These are the activations of a small neural network, seen along a few directions. Each row is one input.
In each table, some parts of the input vary, and every possible input appears once, in random order.
A made-up example of a description, with smaller parts first: line(4) and (point or line(9) or (values(2) and ring(8))).
Shared parts are said once, and a part with two or three values counts as separate values.

Other details of the inputs shift rows strongly along two fixed directions, in all tables alike. That doesn't count.

Rows:
R1: [ 10  -1 -23 -11   9   5   4 -17  42   5  15]
R2: [-22  18  -8  13  -3 -27  13   2  22  -9   4]
R3: [ 54 -21  98  19 -25 -66  29 -53 -96   6 -34]
R4: [ -9   5 -21  22  12   9   3  19  16  -7 -15]
R5: [ -6  18   3   5 -30  -3   1  33   2  17   2]
R6: [-19 -26 -11 -36  17  41 -19 -30  -5 -47  13]
R7: [ 10  -2 -19  -5  29   9  -8  22  11  18  12]
R8: [-22  20 -15   3 -18   4  11  14  14  10  -6]
R9: [ 15   6 -14  -5  13   1   0  24  16   1 -27]
R10: [-17  19 -11  12 -23 -19  -8   7   7  10  18]
R11: [  5  24  -5  27  -1 -40  -1  -3  16  -9 -12]
R12: [-61   5   5 -19  12  42 -25  -6  -6 -50   7]
R13: [ -9   6 -12  -4 -11  15   9  -2  26  25  -5]
R14: [-66  -2  20 -19   4  45 -10  14 -21 -29  28]
R15: [-42 -15   1 -25  27  56 -33   9 -22 -27  14]
R16: [ 14   6 -17  19  21 -19 -13   7   0  16   0]
R17: [ 11  10 -14  32  10 -23   6   0   8  -3 -21]
R18: [ -9  -1  -2  -8 -19  -6  31  24  16  11 -11]
R19: [ 37  -9  -5   3 -24  -6  14  16  -6  32  -6]
R20: [ 30  -1   2 -11   0  16   6  17  20  25  11]
R21: [ 24   1 -13   1   9  -3   1  -9  16  27  23]
R22: [-23 -18   7 -41  16  52 -11 -36   2 -27  16]
R23: [-11  22  -6  26   5 -15 -13  16   4   3  10]
R24: [ -6  22  -2  -4 -29  -3  12  25  14   6 -17]
R25: [  7   5   6  -3 -23  10   1  18  17  32   2]
R26: [-10 -23   2 -47  10  59  -8  -2 -11 -39  -3]
R27: [ 11  22  11  21  -7 -14  -3  41   6   5  -8]
R28: [-30 -40  75 -21 -17   0 -12 -59 -76 -49  11]
R29: [ 23  -8 -26   6 -16 -24  14 -22  13  13  -5]
R30: [ 10  -1 -24 -12  31   9   1   9  19   9  -6]
R31: [ 19  -2 -35  -5  17   2   8  -8  13   3   0]
R32: [ 16  -9 -26   9 -16 -16   3  -6   7  22  17]
R33: [ 61 -12  92  17 -28 -58   1 -79 -81   8 -29]
R34: [-61  -1  21 -14   4  27 -15  -2 -24 -32  29]
R35: [-20 -24  -5 -29  20  47 -25 -16 -25 -29  28]
R36: [-25  -2 -16  -3  -9  -1  30  13  14  15   0]
R37: [ -5  22   0  21  -1 -36  23   0   8   6  -8]
R38: [-16  20  -6  21   5   2  -8  33   7   5   9]
R39: [  8  19  20  19 -13 -26  17  35  -1  15  -3]
R40: [-26 -25 -12 -42  22  67 -11 -12 -11 -34   8]
R41: [ -4   2 -16  35   7 -16 -16  11  11  -8   9]
R42: [ -1  23   1   8  -5  -5   3  31  17  -8 -21]
R43: [  7  22  13  10 -12 -26  28  26  11   5 -21]
R44: [ -9   3 -16  30  11   9  -7  31   6   2   3]
R45: [-15   1 -17   5 -10 -26  26  -4  11  15   0]
R46: [ 15 -27 107 -40 -29  14  -7 -68 -77 -41 -42]
R47: [ 14  -2 -11  -6  10  22   6   8  19  28  23]
R48: [-38 -14  -3 -26  28  38 -28 -19 -13 -40  -4]
R49: [-17  21 -12  15   6   2   2  23  19  -5 -10]
R50: [ 16   1 -17   0  29  -8 -12   6   7  14  14]
R51: [-16  20 -10  14 -19 -14  -4   9   0  18  14]
R52: [ 26   6   8  32  -3 -15   0  34  -1   5 -17]
R53: [ 16   6 -17  11  21  -9   4   8   7  10 -25]
R54: [-37 -16  -4 -27  24  30 -32 -22  -6 -49   1]
R55: [ 32   0 -16   2  24 -32  -1 -14  20   3  -8]
R56: [-25  22 -21   4 -16  -5   5   3  18   7   0]
R57: [ 33   1 -11   9  22 -32 -10  -3   8  12  11]
R58: [ 73 -12  91  49  -4 -72  -1 -60 -94 -19 -46]
R59: [ -1   0  -1  18 -12 -34  20   3  -5  29  11]
R60: [-20  16  -2  20  -4 -27   2  12  10   1  22]
R61: [ 12   8  -4   9 -18 -25   8 -24  28  19  -7]
R62: [ 21 -10 -18   8 -14   0  13   6  -6  35   5]
R63: [ 16  -6 -29  -2  15  17   1  18   4  16  16]
R64: [ 27  -1  -4 -10  18   3  -7  31  11  14   1]
R65: [  6  21   1  35  -2 -40 -12   7   6   0   6]
R66: [-27  19  -8   8   1  -2  22  20  16   3  -1]
R67: [-45 -15  16 -25 -13  37 -31 -27  -5 -19  30]
R68: [-50 -22  26 -35 -16  40  -1  15 -23 -19  18]
R69: [ 24  -6 -25   6 -12 -17  19 -19   5  21 -10]
R70: [  1  -9 -34  -8  -9  18  18   3  12  19  -3]
R71: [ -8   5  -6   3 -13  16   0  10  17  34  14]
R72: [-13   8 -18  -3  -9   7   4 -13  30  21   1]
R73: [ 15   2 -24  -6  30  -7  -2  -5  19   5  -4]
R74: [ 91  -7  52   8   7 -56  16 -23 -29   5 -55]
R75: [-31 -22   6 -37  12  53 -27 -22   6 -27  44]
R76: [ 24   8   0  24  -1 -15  10  25  11  -5 -34]
R77: [ 35   5   3  12   9 -16  -5  28  -4  17 -19]
R78: [-17  20 -16   7 -22 -21   2  -4  20  -1   0]
R79: [-46 -14   2  -7  12  31 -27 -16  -4 -60   1]
R80: [51 -4 -5  3  2 -6  8 20 -3 19 -5]
R81: [ 38  -5 -21  13   8 -24  -2  -7   3  10  14]
R82: [ -3   0  -8  11 -15 -42  27 -10  15  10  -2]
R83: [-29 -22   6 -46  17  71  -7 -21   4 -21  14]
R84: [-21  18  -9  10 -19   4   0  26   5  20  13]
R85: [-24 -28   2 -47 -16  58  -3  -6 -14 -26  -4]
R86: [ 38 -35 103 -46  -6  23  -1 -70 -73 -48 -33]
R87: [  5   2 -21  14  18 -17 -21   6   9   2   8]
R88: [  8  -9 -28   4 -11   0   3  -3   0  25  17]
Each input here is: values(2) and line(4) and ring(11).
Changing only the ring(11) part turns R84 into R44. The same change can be made to R24. Which row results?
Answer: R76
Changing only the ring(11) part turns R59 into R23. The same change can be made to R82. Which row results?
Answer: R11
Start at R36 and move only the ring(11) part, one step at a time. The first step leads to R8. Which rows follow, in order?
Answer: R66, R49, R4, R53, R30, R40, R83, R70, R13
Which other rows does R44 become when the line(4) part takes its other values? List them by row number.
Answer: R41, R52, R58
Which other rows does R10 become when the ring(11) part takes its other values? List them by row number.
Answer: R28, R32, R41, R57, R60, R65, R67, R75, R81, R87
Which other rows does R74 become when the line(4) part takes its other values? List them by row number.
Answer: R30, R55, R73
Which other rows does R53 become when the values(2) part takes its other values? List them by row number.
Answer: R15

Rows:
R89: [  1  15  12  10   1 -16  -5 -11  11  16  11]
R90: [  0  11   0   3 -11  -5   7 -24  13  12 -10]
R91: [ -1   9  -8   6   3 -26   3  -5  -5 -18 -17]
R92: [  6   8  18   2   9 -19  -4   6   7 -20 -13]
R93: [ 20   6  20  21   4   0   7   9  -6  -6 -12]
R94: [-86  -4 -92 -35 -10  79   0  49  81   3  50]
R95: [  3  11  -3   0 -20 -11   1 -22  15   6  -6]
R96: [ 48 -18 -17  -5  34   3  -4 -21   4  10  -4]
R97: [ 18   7  10 -13 -10  -7   4  15 -12  15  -5]
R98: [ 41  23 -24  54  -9 -69  12  19  21  51  11]
R99: [ 19   6  15  16  -4  -2  -1  13  -2 -13  -6]
R100: [-41 -40  46 -44 -15  55  -2 -51 -51 -48   1]
R101: [ 10 -10   8 -13 -17  -5  19   7   1  15   5]
R102: [ -1  -4  -7  24   4 -24   9  -4 -22   2  -5]
R103: [ 11   1   3   7 -12   5 -13  18  -9   3 -18]
R104: [ 39  28  -8  37  15 -56  23  26  37  29 -24]
R105: [ 12   4  19 -13  -2   3   8   8 -21  16  -9]
R106: [ -35  -10 -105  -35   42   75  -27   40   83    6   50]
R107: [  9 -10  14  -8  -9  -1  26   2  -5  21   0]
R108: [  3  -4 -10  21  -5 -31   2  -1 -20  -4  -2]
R109: [ -2   9  -4  11  12 -23  10  -7  -8 -11 -22]
R110: [-40 -15  60 -37  -5  32 -41 -46 -42 -51  20]
R111: [-31 -25  51 -28   0  58 -31 -17 -58 -44 -16]
R112: [ -4   3   4  22   4 -15  -4  -2 -12  12  18]
What is each input in this table made of?
Answer: values(2) and (point or ring(11))
Changing only the values(2) part turns R90 into R95. The same change can be made to R100. Which row results?
Answer: R94
Which other rows does R97 become when the values(2) part takes its other values? List them by row number.
Answer: R105

Rows:
R113: [ 22   1  14  10 -11 -19  17   0 -11   8 -17]
R114: [-10  -4   3  -6  -6  16  -2   8  -4  -4   6]
R115: [ 20   8   8  16   1 -29   4  -7 -10  -2 -16]
R116: [-27  -1 -16 -11  -9  19   1   0  13   1  11]
R117: [ 19   6   8  17   2 -30   7  -6 -12  -1 -16]
R118: [-14  -4   2  -8  -9  11  -5 -11  -2   1  11]
R119: [ 22   6   7  19   2 -29   0  -6 -13   1  -9]
R120: [-12  -2   0  -1   5  13 -10  10  -6  -8   2]
R121: [-10   0   5  -2   5  13 -12   9  -5  -8   2]
R122: [ 24 -23 -13 -23  21  26  -7 -18   1  -4   1]
R123: [-12   3   0  -1   8   6 -15   1  -4 -14   7]
R124: [-13  -3  -1   0   7  12  -6  10  -8  -8   2]
R125: [ 20  19 -35  32   6 -35  11  25  26  28   0]
R126: [-13   5   1  -3   6   7 -11   0   0 -17  -1]
R127: [-22   5  -7  -6   8  21  -7  19  12  -7   2]
R128: [-13   0   1  -3   3  14  -6   9  -3 -11  -6]
R129: [-15  -1   3   0   9   3 -12  -7  -1 -14  10]
R130: [ 18  -1   8  12 -13 -25  13 -16 -12  17  -4]
R131: [ 17   3   7  18   1 -33   8 -12  -8  -2 -14]
R132: [-10   0   8 -10  -8  16   0   6   1  -7  -1]
R133: [-23   1  -9 -16  -7  21  -1  12  15   0   9]
R134: [-12   3   4  -1  11   6 -13   0  -5 -13   8]
R135: [-9 -2  7 -7 -6 16 -4  7 -3 -4  6]
R136: [-15  -3  -5   1   6   3 -11  -4  -1 -14   9]
R137: [ 21  -2  12   7 -11 -24  14  -5 -14  15  -6]
R138: [-16   1   4  -2   7   3  -7  -7   3 -17   3]
R139: [ 16   0   8   9 -14 -24  17 -17  -9  14 -11]
R140: [ 29 -21  -3 -23  23  22  -7 -21   0  -2   0]
R141: [-14   5   4  -3   9   6  -9   0  -1 -16   1]
R142: [-24   2 -15  -1   8  11 -15   5  14 -11  16]
R143: [-12  -4   9 -13  -5  12  -2   1  -4   1  10]
R144: [-9 -2 11 -7 -3 16 -2  6 -5 -3  7]
R145: [-10   0   8  -2   8  13 -10   8  -6  -7   3]
R146: [-16  -2   2 -11 -11  11  -1 -11   2  -2   5]
R147: [ 24   1  18   6 -13 -23   8  -7 -11  15  -7]
R148: [ 51 -18 -10  -6  19  -5   7 -19  -1  13 -11]
R149: [-13  -1   9 -15  -7  12   2   1   0  -2   3]
R150: [ 18   5  16   8 -13 -24  14 -19  -6  14  -9]
R151: [-13  35 -99  29  10  -4  19  82  94  55  15]
R152: [ 19   0  12   5 -13 -23  18  -5 -10  12 -14]
R153: [-15   1   1  -2   4   3 -10  -6   4 -18   2]
R154: [-12  -2   3  -9  -7  17   2   8  -1  -7  -1]
R155: [-15  -3   6  -8  -6  10  -3 -12  -3   1  13]
R156: [ 23  -1  14  13 -10 -20  13   0 -15  12  -9]
R157: [-13  -6   0 -11  -8  13  -2   3  -3   0   9]
R158: [ 18   4   7  17  -1 -32   5 -12  -6  -3 -13]
R159: [ 21   1  13   5 -15 -23  14  -6  -9  12 -14]
R160: [-11   0  11 -10  -5  16   2   6  -1  -6   0]
R161: [ 16  16 -37  33   5 -37  12  19  31  28   3]
R162: [-11   2   5  -4   3  13  -8   8  -1 -11  -6]
R163: [ 29 -21  -6 -23  20  22  -9 -20   1  -3  -1]
R164: [-16  -6  -3  -7  -9  11  -2  -9  -3   1  12]
Changing only one part turns R158 into R153. The same change can be made to R114. Which row results?
Answer: R135
What is each input in this table made of?
Answer: line(4) and (point or (values(2) and line(6)))
Which other rows does R164 become when the line(6) part takes its other values? List them by row number.
Answer: R114, R119, R120, R136, R157
Start at R155 and move only the line(4) part, one step at a time. The first step leads to R118. Which rows follow, in order?
Answer: R164, R130
